These are the activations of a small neural network, seen along a few directions. Each row is one input.
In each table, some parts of the input vary, and every possible input appears once, in random order.
Descriptions start from the smaller parts, as in this example, which fits no table here: one of 8 places around a ring, together with either a single point or (one of 2 separate values, together with one of 4 places along a line) or one of 9 places around a ring.
Shared parts are said once, and a part with two or three values counts as separate values.
In the rows, 128 means zero.

Table:
R1: [177 188 159 129 209 167 126 161 169  78  85]
R2: [124  79 130 126 133 112 125  53 120 102  94]
R3: [208 160 158 152 171 151  96 188 152  50 124]
R4: [230 178 155 131 190 147  91 155 137  59 171]
R5: [105 135 162 144  71 111 121  77 117  88  77]
R6: [137 148 170 163 142 137  98  75  87  79 170]
R7: [133  53 113  92 177 143 146  81 116 182 185]
R8: [143  84  90 106 189 179 130 115 107 204 185]
R9: [138 134 151 225 141 143 120 125 113  74 154]
R10: [111  35 117 110 162 150 148 112 125 175 140]
R11: [ 92 148 162 170  77 130 120 127 113  76 113]
R12: [ 75 186 153 148  42  79 111 147 123 105 134]
R13: [122  68  92 126 176 185 133 144 119 196 139]
R14: [129 117 177 158 121 122 105  57 101  84  88]
R15: [184 181 141 138 119 140 113 214 173  52 113]
R16: [134 251 133  91 119  98 133 207 201 112  93]
R17: [102  94 118 111  84 100 141  74 134 107  82]
R18: [122 120  89 114 140 190 155 196  97 200 104]
R19: [ 93  55 113 104  97  96 155  95 145 143  96]
R20: [ 76  92 102  81  64  43 148 118 151 174 115]
R21: [159 153 142 204 157 142 115  96  99  83 199]
R22: [ 85 119  69  89  93 120 138 187 140 233 150]
R23: [ 96 190 123 192  58  83 123 165 135 105 164]
R24: [104 159  74  92 104 138 146 217 107 229 123]
R25: [153 208 146 113 158 157 143 187 188  81  72]
R26: [163 123  96 110 202 195 136 143  76 201 160]
R27: [ 89 172 153 122  37  59 112  98 127 118  99]
R28: [166 222 130 116  84  87 101 235 180  84 130]
R29: [138  56 122  99 163 105 136  43 117 146 154]
R30: [117 129 177 183 128 142 104 105  97  72 124]
R31: [ 71  90  93  74  76  79 157 156 151 211 149]
R32: [ 85 131 107  88  51  48 131  91 143 136 102]
R33: [115  39 125 120 148 111 140  74 129 137 105]
R34: [149 136 170 138 135 117 101  27  91  92 136]
R35: [ 88  51 104  95 113 136 164 135 139 182 129]
R36: [101  80  82 112 130 175 147 167 130 203 128]
R37: [117 150 138 213  93 132 134 147 127  77 145]
R38: [146  95 127 106 150 108 121  23 107 110 140]
R39: [200 206 156 107 227 163 120 129 154  87 134]
R40: [143 106 101 128 187 202 139 173  84 195 115]
Question: What do these inputs look like to the network?
Answer: one of 4 places along a line, together with either one of 2 separate values or one of 8 places along a line
Question: The inputs of R34 and R5 match in every part but the place on the line of 4. If R39 is changed in the same way as R34 into R5, which row does it become?
Answer: R25
Question: The inputs of R21 and R9 match in every part but the place on the line of 4. If R4 is changed in the same way as R21 into R9, which row does it become?
Answer: R3
Question: List by row number the other rows that have the place on the line of 4 in common with R28.
Answer: R12, R16, R20, R22, R23, R24, R27, R31, R32
Question: Which other rows does R1 become when the choice among 2 separate values takes its other values? List them by row number.
Answer: R3
Question: Start at R18 and move only the place on the line of 8, one step at a time. The first step leads to R36. Which rows follow, in order?
Answer: R35, R19, R17, R5, R11, R37

Table:
R41: [144 239 166 144  95 115 100 155 133  59  89]
R42: [137 129 115 116 181 162 138 138 126 170 144]
R43: [157 155 176 188 153 136 102  81 109  30 130]
R44: [100 166 133 172  74 109 134 164 148 106 137]
R45: [130  98 104 126 126 148 134 131 119 149 127]
R46: [143 102 124 116 154 160 136 139 117 146 130]
R47: [ 79  91 120 100  91  94 135  92 127 163 131]
R48: [126 101 125 119 157 160 131 149 114 155 131]
R49: [181 181 147 148 145 122  97 161 138  77 168]
R50: [109  91 110 113 105 100 141 102 116 160 120]
R51: [ 93  91 116  95  89  94 139  86 125 153 131]
R52: [156 158 155 124 134 109 128 145 186  65  92]
R53: [151 132 109 111 179 162 142 132 124 159 144]
R54: [117  95 106 129 130 147 127 138 119 156 126]
R55: [ 97  91 113 118 107 102 136 106 120 171 119]
Question: What do these inputs look like to the network?
Answer: either one of 5 separate values or (one of 2 separate values, together with one of 5 places along a line)
Question: Which other rows does R45 become when the choice among 2 separate values takes its other values? List them by row number.
Answer: R54
Question: Which other rows belong to the same alternative as R44? List them by row number.
Answer: R41, R43, R49, R52

Table:
R56: [114 169 126 137  76  93 127 142 146 116 116]
R57: [107 167 138 110  76  68 124 146 164 102 101]
R58: [200 223 164 142 171 150 115 177 161  46 130]
R59: [119 111 136 161 110 112 124  99 105 118 147]
R60: [134 101 140 122 124  95 117  56 130  96 119]
R61: [102 144 121 159  95 112 117 128 118 126 155]
R62: [130  97 147 122 124 112 120  62 122  96 106]
R63: [201 177 145 167 197 195 105 197 134  78 149]
R64: [116 104 132 165 111 124 123 107 100 122 129]
R65: [ 93  42  90  89 146 139 174 106 126 203 124]
R66: [ 97 138 131 156  94 130 119 131 110 124 145]
R67: [111 161 133 137  78 106 131 145 139 117 103]
R68: [105 162 139 111  75  82 126 153 158 103  87]
R69: [204 203 176 165 220 181 105 136 130  50 124]
R70: [100  52  93  89 149 150 152 114 124 218 141]
R71: [114  57  95  74 160 161 147 135 112 230 146]
R72: [130  67  72  71 170 167 149 142  99 233 154]
Question: What do these inputs look like to the network?
Answer: either one of 3 separate values or one of 4 places along a line or (one of 2 separate values, together with one of 5 places along a line)
Question: Which other rows does R68 become when the choice among 2 separate values takes its other values? List them by row number.
Answer: R57
Question: Which other rows belong to the same alternative as R65? List them by row number.
Answer: R70, R71, R72

Table:
R73: [ 95 111  98 140  88 112 134 154 120 176 165]
R74: [105 129 149 139  95  96 117  82 118  98 101]
R75: [127  59 101  61 178 143 150  90 123 201 135]
R76: [110 161 132 101 102 101 128 141 158 126  88]
R77: [105 105 101  93 103 119 147 165 155 166 111]
R78: [175 222 159 189 142 152  92 185 129  60 164]
R79: [ 82  97 113 149  92 113 141 117 113 156 156]
R80: [103 167 124 149  78 111 114 158 115 143 148]
R81: [185 187 181 186 162 134  99 111 133  13 117]
R82: [136  44 103  85 169 136 143  70 103 189 140]
R83: [102 110  97 115  99 118 143 175 133 170 130]
R84: [114  34 108 106 168 155 138  67  94 184 132]
R85: [ 98  59  99 127 154 168 142 103  83 207 169]
R86: [186 222 151 165 150 160 107 202 144  53 129]
R87: [167 209 169 202 144 156 104 145 124  35 155]
R88: [ 93 157 136 164  83 108 128 119 107 122 138]
R89: [173 183 191 200 149 151  95 124 121  20 130]
R90: [121  74  78  94 159 175 150 159 106 218 142]
R91: [111  37 110 129 152 169 144  78  85 184 144]
R92: [114 170 119 129  90 113 129 179 128 137 112]
R93: [198 215 175 141 172 124 112 133 164  30 120]
R94: [128 140 144 119  97  78 119  86 126 102 108]
R95: [122 157 137  96 101  88 133 103 150 111 105]
R96: [ 94  69 125 124 103 102 130  81 124 132 120]
R97: [101 102 104  90 107 109 147 136 164 155 107]
R98: [102 131 150 161  81 112 123  94 109  99 114]
R99: [125  70  84  75 167 170 155 152 126 217 122]
R100: [117 167 125 110  98 107 134 171 149 136  91]
R101: [198 192 184 155 161 124  91 116 141  19 124]
R102: [121  67  87  70 172 160 156 122 135 207 118]
R103: [ 87  70 132 144  93 115 131  95 114 136 132]
R104: [190 222 159 150 163 148 112 197 164  54 108]
R105: [114  76  81 123 152 163 141 141  90 226 177]
R106: [112  76 123 100 104  88 127  86 132 137 128]
R107: [188 220 163 147 169 138 112 168 173  42 104]
R108: [107  94 119  81 112  91 141 104 153 149 124]
Question: The inputs of R102 and R107 match in every part but one. If R82 is changed in the same way as R102 into R107, which row does it become?
Answer: R101
Question: What do these inputs look like to the network?
Answer: one of 4 places along a line, together with one of 9 places around a ring
Question: Which other rows does R77 become when the place on the line of 4 takes its other values? List them by row number.
Answer: R99, R100, R104
Question: Which other rows does R105 become when the place on the line of 4 takes its other values? List them by row number.
Answer: R73, R78, R80

Table:
R109: [ 89 174 141 143  55  66 126 127 151 100 110]
R110: [107  62 130 137 105 108 129  43  94 125 137]
R111: [127  30 100 100 163 146 143  82 112 165 136]
R112: [190 141 141 159 198 180 119 145 125  89 140]
R113: [167 108 115 127 210 178 135 119 100 169 159]
R114: [ 73 113 103 117  49  74 142 114 123 166 112]
R115: [ 97  80  78  80 105 111 162 154 142 208 110]
R116: [141 189 119 129 139 160 127 216 154 122 128]
R117: [165 162 182 157 161 143  96 105 120  51 117]
R118: [124 102 178 155 107 104  97  73 131  46 139]
R119: [130 162  90 103 149 151 152 187 130 209 142]
R120: [127 214 157 128  97 115 110 172 155  85 104]
Question: The inputs of R115 and R111 match in every part but one. If R120 is changed in the same way as R115 into R111, which row does it become?
Answer: R117
Question: What do these inputs look like to the network?
Answer: one of 2 separate values, together with one of 6 places around a ring
Question: Which other rows does R109 become when the choice among 2 separate values takes its other values? List them by row number.
Answer: R118
Question: Which other rows does R110 become when the choice among 2 separate values takes its other values? List them by row number.
Answer: R114

Table:
R121: [163 135 167 196 177 174 106  96  96  68 154]
R122: [115 172 158 145  80 100 116 130 139  72  88]
R123: [131 180 136 146 102 115 114 150 128 110 150]
R124: [133  70  76 105 166 183 145 170 107 215 142]
R125: [ 84  39 114  96  88  84 139  57 111 167 133]
R126: [107  71  89  98 156 156 157 147 112 217 137]
R127: [ 81  59 101 100  99  91 146  74 120 184 124]
R128: [205 152 145 106 223 170 118 121 134 101 127]
R129: [116 174 138 145  76 102 121 132 123  99 121]
R130: [155 181 140 144 134 123 115 165 143  98 149]
R131: [144 177 161 147 108 116 115 150 162  57  91]
R132: [ 80  70  93  93 118 129 156 110 127 205 125]
R133: [152 184 146 143 136 122 116 163 162  70 122]
Question: What do these inputs look like to the network?
Answer: either one of 2 separate values or one of 5 places along a line or one of 6 places around a ring
Question: Which other rows belong to the same alternative as R131? List them by row number.
Answer: R122, R123, R129, R130, R133
